Each row below holds a small network's activations on one input, seen along a few directions.
In each table, some parts of the input vary, and every possible input appears once, in random order.
A made-up example of a description, with smaller parts first: one of 4 places along a line, together with either a single point or one of 11 places along a line or (one of 3 separate values, together with one of 8 places around a ring).
Shared parts are said once, and a part with two or three values counts as separate values.
In the rows, 128 means zero.

Other details of the inputs shift rows strongly along two fixed directions, in all tables alike. That doesn't count.

Table:
r1: [ 83 134 178 110  74 166 189 136 149 237  97  94]
r2: [152 160  96 168 163 100  86 138 125  90 172 143]
r3: [150 100 117 119 188  98 119 125 125 103 145 157]
r4: [102 151 164 127  93 158 155 128 166 192 118 115]
r5: [156 125  94 120 215 118 105 102 109  90 157 151]
r6: [109 123 179 119  94 137 154 143 164 161 114 125]
r7: [145 125  86 150 187 115  67 107 126  82 129 163]
r8: [132  99 122 135  84 157 146 131 141 180 120 130]
r9: [114  99 167  93 129 121 149 160 101 112  99 107]
r10: [129 150  90 143 126 116 131 117 171 179 168 183]
r11: [114 116 125 111 125 124 112 118  91  61 122 112]
r12: [101  91 138  86 113 133 140 142  47  68  97  74]
r13: [145 118 131 148 122 141  96 136 104  79 120 126]
r14: [133 171 109 155 170 122  94  95 189 178 148 152]
r15: [134 142 165 149  39 158 141 120 171 244 120 118]
r16: [136  99 162  90 114 136 137 182  95  73 101  77]
r17: [117 126 161 128  77 138 148 184  71  86 127  86]
r18: [111 166 101 145 144 110 116 113 175 169 156 180]
r19: [141 140  85 134 176 104  75  92 128  74 151 138]
r20: [165 182  87 174 148  96 170  77 188 158 114 183]
r21: [118  71 130  87 105 141 157 142  50  72 114  76]
Each input here is: either a single point or (one of 4 places along a line, together with one of 5 separate values).
Question: Start at r10 and move only the place on the line of 4, one step at a time. The first step leads to r18. Which rows follow, in order?
Answer: r17, r2

Table:
r22: [122  97 143  88 169 102 107 182  89  46 149  88]
r23: [139 121 152 122  92 125 202 158 115 144  69 112]
r24: [114  90 155 103  66 142 168 140 124 140 120  56]
r25: [ 88 126 115 138 110 123 124  48 164 206 142 152]
r26: [126  94 174 103  80 174 139 116 108 150  96  72]
r27: [130 145 155 138  42 148 128 172 106 153  90  78]
r28: [172 162 106 162 220 121  97  91 135 100 151 169]
r29: [ 96 106 170 109 108 152 150 171 109 165  74  86]
r30: [132 161  82 151 210  93 114  79 113 101 165 179]
r31: [126  73  98 128 134 133 135 133 166 248 167 185]
r32: [154 142 113 154 125 132  80 171  70  50 102 102]
r33: [142 172 119 149 137 110 148 100 174 211 114 147]
r34: [109  94 173 103 101 128 168 170 130 149  72 117]
r35: [137 153  88 178 153  84  80 102 135  74 166 204]
r36: [110 145 153 143  36 149 134 179 108 145 136  67]
r37: [123  94 109 117 153 136 112 130  67  43 122  75]
r38: [176  65  38 135 188 113  84  83 120 127 176 193]
r39: [105 143 148 160  43 161 138 182 111 145 134  73]
r40: [ 99 126 158  96  73 137 196 138  77 160 114  87]
r41: [ 95 168 116 186  85 132 111 103 160 200 161 165]
r42: [129 110  98  77 149 142 108 113  71  41 105  96]
r43: [143 100 142  87 171  98 100 171  91  59 104 106]
r44: [124 164 122 197  87 115 128 127 199 174 163 167]
r45: [150 174 124 178  89 112 102 123 199 195 136 151]
r46: [154 181  70 121 209 104 109  89 141  96 151 171]
r47: [ 84 154 126 126 149 152 134 110 194 211 133 161]
r48: [126 130 136 160 134 163 114  63 186 203 127 144]
r49: [175 127 121 104 158  99 137 158  81  58 101 100]
r50: [103 148 134 108 138 123 134 117 213 204 147 162]
r51: [131 118  84 132 183  86  79  52 140  92 164 171]
r52: [138  98 107 116 160 134 102 124  68  57  75  88]
r53: [147 165  80 165 216  96 111 104 136  98 173 155]
r54: [168 168 107 192 172 134  39 112 142  88 164 172]
r55: [151 135 181 142  49 163 120 168 133 143 129  92]
r56: [142 145  97  99 171 142 147 143  71  50 113 109]
r57: [155 122  82 151 198  89  91  74 158  89 105 180]
r58: [ 59 102 173  95  93 152 162 153  91 167 114  97]
r59: [ 94 112 129  97  81 185 170 118 116 152  86  83]
r60: [100 107 177  91  99 140 144 170 105 163  77  81]
r61: [149 139  71 116 192 107  85  67 164  86 148 166]
r62: [161 159 149 149 140 126 146 100 191 194 150 154]
r63: [ 90  82 150 106  64 141 184 109 112 142  96 112]
r64: [149 119 177 123 100 148 195 148 119 138  99 117]
r65: [135 133 153 153  46 138 153 171 129 141  83 115]
r66: [104 105 192 110 114 178 139 161 116 158 104  93]
r67: [112 133 104 134 120 137 156  71 205 179 115 174]
r68: [ 79 106 178  91  96 143 151 179 107 155 122  66]
r69: [172 126 143 151 124 136  92 159  96  35 125 136]
r70: [108 105 198  93 106 165 134 159 113 157 107  90]
r71: [148 141 104 132 119 131 113 162  98  32 120 141]
r72: [165 167  79 162 219  96 103  99 135 106 123 166]
r73: [133  86 172 116  88 164 163 119 132 136  89 105]
r74: [ 87 158 132 111 142 137 127 106 197 214 137 161]
r75: [145  91 162 102 180 127 110 156 100  47 116 139]
r76: [124 133 140 103  88 145 215 150 129 139  94 122]
r77: [133 126 121 129 102 109  93 156  67  46 150 113]
r78: [155 147 106 114 118 130  93 168  92  35 138 110]
r79: [ 83 130 148 119 129 101 131 104 184 207 161 166]
r80: [105 104 134 107 182 125 103 174  72  51 137  91]
r81: [149  97 167  88 176 127  90 164  93  52 131 109]
r82: [163 158  88 149 205  74 112 110 154  92 185 154]
r83: [ 93 101 140  78 163 111 101 146  50  60 131 113]
r84: [151 135 120 140 110 112  90 183  86  32 161  86]
r85: [172 129 143 105 167 132 123 142  60  53 121  99]
r86: [ 99 169 120 173  78 120 105  99 163 204 163 162]
r87: [143 174 147 182  91 147  86 108 189 201 155 155]
r88: [166 130  84 138 196  85  71  74 159  98 125 157]
r89: [121 138 116 146 124 123 115  69 185 213 103 138]
r90: [130 150 121 164 135 102 179 112 186 178 151 165]
r91: [137 153  96 132 129 153  91 162  76  42 127 114]
r92: [112 158 138 119  43 168 140 163 118 150 115  92]
r93: [117 131 155 107  83 138 191 164  93 150 122  60]
r94: [105  89 109 106 145 135 112 101  50  56 117 103]
r95: [114 120 117 158 122 116 151  80 202 178 138 155]
r96: [119 154 125 138 124  99 166  91 168 194 159 160]
r97: [ 90  91 175 105  99 130 176 178 132 141 118 103]
r98: [183 109  39 171 160 112  64 132 115 118 195 198]
r99: [ 82 123 145 129 133 102 148 103 181 189 142 191]
r100: [115 147 125 149 127  98 182  89 164 180 141 186]
r101: [106 136 116 150 118 124 125  72 189 206 149 128]
r102: [127 135  97 117 214  98 100 112 168  84 142 204]
r103: [168  87 145  98 150 139  94 120  85  42 118  90]
r104: [154  71 116 104  70 157 208 172  83 195 129 107]
r105: [130 141 142  84  84 146 199 155 128 148 110  91]
Question: What is each input in this table made of?
Answer: one of 4 separate values, together with either a single point or (one of 4 places along a line, together with one of 5 separate values)
Question: The inputs of r57 and r65 match in every part but the choice among 4 separate values. If r61 is changed in the same way as r57 into r65, which row does it become?
Answer: r78
Question: The inputs of r35 and r99 match in every part but the choice among 4 separate values. If r71 is changed in the same way as r35 into r99, which row does it become?
Answer: r102
Question: Which other rows does r98 become when the choice among 4 separate values takes its other values? List them by row number.
Answer: r31, r38, r104
Question: Which other rows does r22 become when the place on the line of 4 takes its other values? List them by row number.
Answer: r68, r80, r97
Question: Which other rows does r45 become when the choice among 5 separate values takes its other values? List them by row number.
Answer: r55, r77, r78, r84
Question: Which other rows does r103 become when the choice among 4 separate values takes its other values? List them by row number.
Answer: r55, r62, r81
Question: Which other rows does r92 become when the choice among 5 separate values takes its other values? List them by row number.
Answer: r27, r36, r86, r87
